These are the activations of a small neural network, seen along a few directions. Each row is one input.
In each table, some parts of the input vary, and every possible input appears once, in random order.
A made-up example of a description, with smaller parts first: one of 2 separate values, together with either a single point or one of 11 places along a line or (one of 5 places around a ring, together with one of 6 places along a line).
Shared parts are said once, and a part with two or three values counts as separate values.
(in the rows, 128 means zero)

A family of inputs:
row 1: [149 146 147 141 143  88 171 120 121 107 124 134 106 169  82 149 154]
row 2: [ 91 168  95 146 116  94 131 142 112 129 126 139 139 111 148  86 125]
row 3: [109 138 159 160 174 118 158 152 143 137 128 226 134 128 159 128 141]
row 4: [ 92 161 114 157 101 117 147 118  93 157 110 149 105 110 159 148 139]
row 5: [161  98  82  98 115 126  75 112 136 109 144  42 147 111 106 112  84]
row 6: [161 137 160  84 104 154 129 109 109 107 125  50 109 152  90 172 146]
row 7: [127 179 134 112 110 102 150 122 107  96 125 102 144 161  92  98 137]
row 8: [ 93  94 104 118 141 156  95 154 161 152 131 161 167  98 169  63  98]
row 9: [ 95 155 153 146 128 166 160 137 119 159 127 208 134 109 184 126 147]
row 10: [114  65 133 156 169 139 107 152 170 158 124 189 130 113 169 123 110]
row 11: [180 109 158 104 136 110 131 123 140  85 130  81 111 163  73 168 150]
row 12: [167  85 100 116 104 155  85  99 116 139 137  46 115 106 109 163 101]
row 13: [175  62 102 132 143 110  85 104 147 112 143  73 115 126  94 163 108]
row 14: [162 146 136  75 112 129 116 126 135  84 132  51 146 154  75 117 134]
row 15: [124 170 144 127 100 135 174 105  99 120 115 107 107 155  99 155 157]
row 16: [112 140 117 171 144  74 145 139 119 139 124 170 103 130 141 147 136]
row 17: [ 89 168 141 124 138 130 139 152 133 130 138 201 165 110 166  68 128]
row 18: [104  84 124 139 126 198 104 140 143 181 121 173 126  97 188 119 109]
Q: What is each input in this table made of?
A: one of 3 separate values, together with one of 6 places along a line
Q: A walk changes only the place on the line of 6. It starts at row 10 and steps to row 3. List the rest of the walk in order.
A: row 16, row 1, row 11, row 13
Q: Which other rows does row 12 become when the place on the line of 6 takes its other values? List them by row number.
A: row 4, row 6, row 9, row 15, row 18

A family of inputs:
row 19: [169 115 182 107 132 107 150 114 127  93 108  77  83 182  69 206 166]
row 20: [126 104  63 150  86 139  99  90  87 169 123  64 105 105 126 143  81]
row 21: [210 132 178 111 143 118 140 120 121  84 140  92  95 153  75 218 157]
row 22: [113 104 114 200 177  78 142 125 140 142 137 220 115 102 162 159 130]
row 23: [150 130  83 125  95 139  81 109  89 155 142  62 107  70 156 168 100]
row 24: [137  60 152 106 151 217  99 121 167 152 144 169 155  86 165 134 119]
row 25: [128  62 152 124 144 217 109 133 164 179 124 170 144 122 154 108 101]
row 26: [128 130 115  84 136  76  84 151 156  82 127  79 165 139 101  64 110]
row 27: [172 110 158 121 125 125 164 115 139 103 106  78  80 194  53 187 174]
row 28: [149 119  99 103 151  91  89 122 158  74 169  97 184 118 100  71  98]
row 29: [120 248 210 106 102 136 220 115  64  99 118 116 115 189  79 154 199]
row 30: [ 73 234 100 128  26 151 159  97  49 135 112  99 135  98 155  95 152]
row 31: [193 108 163 120 141 118 149  90 136  87 143  96 101 156  69 215 156]
row 32: [107  74 175  99 136 199  98 153 163 154 120 155 142 114 177 120 119]
row 33: [125 128 126 196 173  70 132 153 134 148 140 222 118 101 176 161 134]
row 34: [144 116  95 106 142  86  96 131 142  89 143  93 176 152  85  46  84]
row 35: [106 111 114 215 178  80 151 138 134 162 116 219 101 132 154 137 108]
row 36: [121 119  88  96 130  98  99 152 164  90 125  80 166 153  83  43 111]
row 37: [ 90 113 124 194 167  62 142 153 137 151 109 212 102 122 166 147 139]
row 38: [151  85 169  91 149 216  92 154 155 149 149 165 149  86 185 135 119]
row 39: [191 103 165 132 137 113 166  94 121 106 122  92  85 194  57 195 153]
row 40: [ 53 229 146 161 124  81 202 143  86 145 124 251 121 128 167  91 165]
row 41: [ 67 220 178  88  96 222 171 144 112 144 114 192 168 131 192  79 151]
row 42: [ 89  98 104 199 158  84 158 159 151 159 105 208  94 140 152 127 149]
row 43: [111  61 148 109 135 223 115 158 176 163 114 152 134 132 154  96 123]
row 44: [ 91 251 118  80 103 101 175 154 111  89 131 126 205 136 109  16 134]
row 45: [113 106  57 136  74 142 100 112 109 162 107  51 100 115 120 136 111]
row 46: [140 107  66 138  95 141  93  79 101 150 142  63 115  76 142 161  99]
row 47: [109 119  83 126  82 125  85 107  94 154 113  48 104 101 142 155  98]
row 48: [163 144 114  92 152  83  81 154 151  71 171  96 179 113 116  75 101]
Q: Changing only one part turns row 47 into row 32. The same change can be made to row 45. Which row results?
A: row 43
Q: What is each input in this table made of?
A: one of 5 separate values, together with either a single point or one of 5 places around a ring
Q: Which other rows does row 21 become when the place on the ring of 5 takes its other values? List them by row number.
A: row 19, row 27, row 31, row 39
Q: List by row number the other rows that have the choice among 5 separate values in common with row 48.
A: row 26, row 28, row 34, row 36, row 44
Q: A walk changes only the place on the ring of 5. It starts at row 33 and steps to row 22. List the rest of the walk in order.
A: row 35, row 42, row 37

A family of inputs:
row 49: [ 83 165 111 106  77 132 138 106  96 126 106  60 111 135 129 135 138]
row 50: [120 164 158  76  81 174 130 100  99 123 107  78 136 142 137 138 117]
row 51: [159  75 129 135 155  84 132 110 159  96 111  78  91 184  71 182 132]
row 52: [193 117 133 129 113 132 127 109 111 111 152  77  98 108  94 202 166]
row 53: [ 82 183 133 158 145  61 158 142 110 131 128 215 129 118 161 111 140]
row 54: [127  88  58 111 125 125  57 140 158 129 137  69 168  88 135  77  75]
row 55: [ 94 183 114 129 104 107 180 102 113 103 117 129 158 161  94  70 138]
row 56: [176  65 183 114 166 118 120 105 155  97 121  92 118 179  70 181 124]
row 57: [165  79  95  83 121 149  39 170 153 126 159  80 161  81 131  67  97]
row 58: [166 123  89 142 113 103 140  81 108 116 143  72  85 118  94 204 142]
row 59: [ 95  82 127 195 143 168 121 170 129 220 112 241 104 100 192 110 118]
row 60: [111 187 153  99 122 150 181  93 119  94 134 138 179 170 109  71 118]
row 61: [119 191 171 148 164  98 147 180 123 121 139 217 144 119 173 116 146]
row 62: [103  90 137 167 161 189 123 185 159 199 128 246 110  91 199 126 141]
Q: What is each input in this table made of?
A: one of 2 separate values, together with either a single point or one of 6 places along a line
Q: List by row number the other rows that have the choice among 2 separate values in common with row 51.
A: row 49, row 53, row 54, row 55, row 58, row 59
Q: Which other rows does row 57 become when the choice among 2 separate values takes its other values? List them by row number.
A: row 54

A family of inputs:
row 63: [115 111 140 163 154 115 141 182 145 171 106 182 114 127 150 131 133]
row 64: [106 149 147 131 152 147 176 159 152 145 121 181 124 133 161 139 171]
row 65: [109 104 131 134 144 168  95 188 151 142 133 168 136 113 168 107 130]
row 66: [130  96 151 100 119 164 100 131 140 124 117  85 141 137 139 128 102]
row 67: [139  97 132 122 151  96 132 124 138 116 129 113 116 168  68 124 116]
row 68: [145  95 139  78 141 139  96 127 149 112 139  92 160 140 105  96  98]
row 69: [141 133 155 102 130 128 163 111 139  94 137 117 128 161  63 126 157]
row 70: [154 117 128 124 133 107 115 114 121 130 115 101  75 156 116 179 119]
row 71: [ 88 116 134 176 158  75 132 152 145 149 115 210 135 112 169 128 127]
row 72: [ 55 193 124 149 136  85 153 145 112 120 115 203 143 104 174  98 148]
row 73: [170 103  68 119 121 137  86 112 147 111 132  64 157 108  98 128 104]
row 74: [135 108  95 112  94 156  93 110 131 148 121  68 109  95 121 163 106]
row 75: [165 106 141  97 137 132  85 123 119 111 154  60 133  99 123 148 110]
row 76: [152 111 149  72 114 145  86 136 128 130 133  81 124 109 135 148  97]
row 77: [147 100  86 124 114 137  94  99 121 133 150  48 125  87 109 162 109]
row 78: [119 124 145 183 161 130 148 136 119 185 120 218 130 119 166 125 105]
row 79: [180 113 109 139 149  88 124 126 137  93 138  97 113 161  86 150 112]
row 80: [142 179 130 125  96  89 139 115  79 105 145  69 120 142 100 142 147]
row 81: [131  89  87 100 130 146 102 102 148 138 136  76 150 127  96 103 107]
row 82: [109  94  96 157 120 171 121 118 120 179 142 196 140  94 184  73  94]
row 83: [125  98 141 151 136 126 135 114 127 128 101 105  93 168 108 156 125]
row 84: [114  90  97 135 106 170 109 103 143 144 107  70 130 126 132 143 110]
row 85: [183 147 134 118 127 116 157 113 144  74 144 101 127 149  83 150 154]
row 86: [172 136 148 125 111 113 144  98 105  94 150  96 108 124  87 172 173]
row 87: [161 139 152 103 100 134 142 109 109 110 116 114 100 140 101 180 173]
row 88: [121 173 137 103 111  95 153 126 109 104 119  98 141 169  71  82 139]
row 89: [182 109 127  87 148 131  82 133 147  92 136  73 168 122 116 115  98]
row 90: [ 83  81  89 145 121 121 112 133 157 144 128 187 139  80 190  76 116]
row 91: [103  81  81 139 120 158 115 160 146 165 125 159 121 101 167  91 127]
row 92: [ 82 196 136 132 133 123 165 174 120 150 107 169 121 124 156  89 154]
row 93: [162 108 127 140 147  86 114 110 105 112 142  84  95 139  97 173 129]
row 94: [115 121 141 154 144 175  98 137 135 166 152 204 144 106 182  93 105]
row 95: [157 191 112 125 104  91 154 124 118  83 138  80 134 159  82 113 131]
row 96: [134 126 163 131 105 155 165 102 122 108 107 118 109 155  94 159 175]
row 97: [ 89 113 133 143 145 127  86 152 165 131 135 199 146  96 187  87 127]
row 98: [109 162 153 153 151 164 182 116 117 158 142 225 143 115 169 140 129]
row 99: [ 78 155 144 144 151 105 159 133 148 126 132 215 150 114 177 140 160]
row 100: [133 183 133  99  81 109 138 125  81 124 115  90 109 157 112 143 143]
row 101: [ 78 199 138 154 137 142 174 130  84 152 126 213 147 112 168 100 110]
row 102: [108 171 149 129  90 125 154 119  96 118 101  92 121 172 110 117 150]
Q: Changing only one part turns row 67 into row 68. The same change can be made to row 71. Which row results?
A: row 97
Q: Changing only one part turns row 98 into row 82. The same change can be made to row 64. Which row results?
A: row 91
Q: What is each input in this table made of?
A: one of 5 places along a line, together with either one of 3 separate values or one of 5 places around a ring
Q: Which other rows does row 80 become when the place on the line of 5 takes its other values? List them by row number.
A: row 75, row 77, row 86, row 93
Q: Which other rows does row 85 become when the place on the line of 5 takes its other values? List them by row number.
A: row 73, row 79, row 89, row 95
